Each row below holds a small network's activations on one input, seen along a few directions.
In each table, some parts of the input vary, and every possible input appears once, in random order.
A made-up example of a description, with smaller parts first: values(3) and (point or ring(11) or (line(6) and ring(8))).
Shared parts are said once, and a part with two or three values counts as separate values.
In the rows, 128 means zero.

Other details of the inputs shift rows strongly along two fixed directions, in all tables alike. That doesn't count.

Table:
row 1: 175; 69; 160; 148; 158; 65; 126; 134; 132; 206; 186; 135
row 2: 138; 106; 120; 68; 115; 149; 122; 127; 148; 125; 112; 140
row 3: 142; 105; 148; 156; 144; 98; 128; 125; 121; 159; 156; 130
row 4: 87; 175; 146; 226; 148; 139; 123; 94; 138; 91; 118; 103
row 5: 90; 188; 121; 157; 121; 152; 137; 130; 112; 79; 97; 112
row 6: 119; 125; 138; 80; 115; 164; 125; 123; 145; 100; 90; 133
row 7: 108; 149; 118; 120; 116; 150; 131; 131; 116; 98; 107; 126
row 8: 104; 164; 122; 213; 141; 117; 129; 114; 118; 115; 143; 111
row 9: 116; 162; 105; 118; 117; 144; 132; 133; 129; 101; 108; 121
row 10: 143; 114; 128; 186; 149; 84; 124; 123; 129; 170; 175; 122
row 11: 196; 46; 107; 31; 122; 95; 120; 150; 151; 204; 167; 155
row 12: 143; 107; 144; 189; 154; 86; 125; 119; 128; 172; 173; 124
row 13: 135; 141; 114; 150; 133; 108; 131; 137; 125; 143; 145; 122
row 14: 120; 127; 131; 75; 109; 157; 131; 135; 117; 102; 96; 138
row 15: 110; 161; 115; 208; 141; 114; 126; 112; 124; 122; 147; 113
row 16: 117; 138; 122; 81; 107; 157; 134; 139; 111; 97; 97; 136
row 17: 121; 126; 124; 70; 107; 161; 129; 133; 126; 103; 96; 137
row 18: 143; 122; 119; 60; 111; 135; 137; 155; 114; 128; 113; 140
row 19: 109; 139; 130; 118; 119; 159; 125; 117; 135; 97; 102; 127
row 20: 144; 97; 148; 108; 132; 124; 125; 129; 141; 148; 132; 134
Each input here is: line(4) and line(5).
The inputs of row 11 and row 17 match in every part but the line(4) part. If row 15 is changed in the same way as row 11 into row 17, which row does it become?
> row 7
Change only the line(5) part in row 18. List by row number the other rows that result.
> row 1, row 3, row 14, row 16
A walk changes only the line(4) part. It starts at row 9 and steps to row 13. List the rest of the walk in order.
> row 5, row 18
Change only the line(5) part in row 13. List by row number the other rows that result.
> row 6, row 8, row 10, row 19
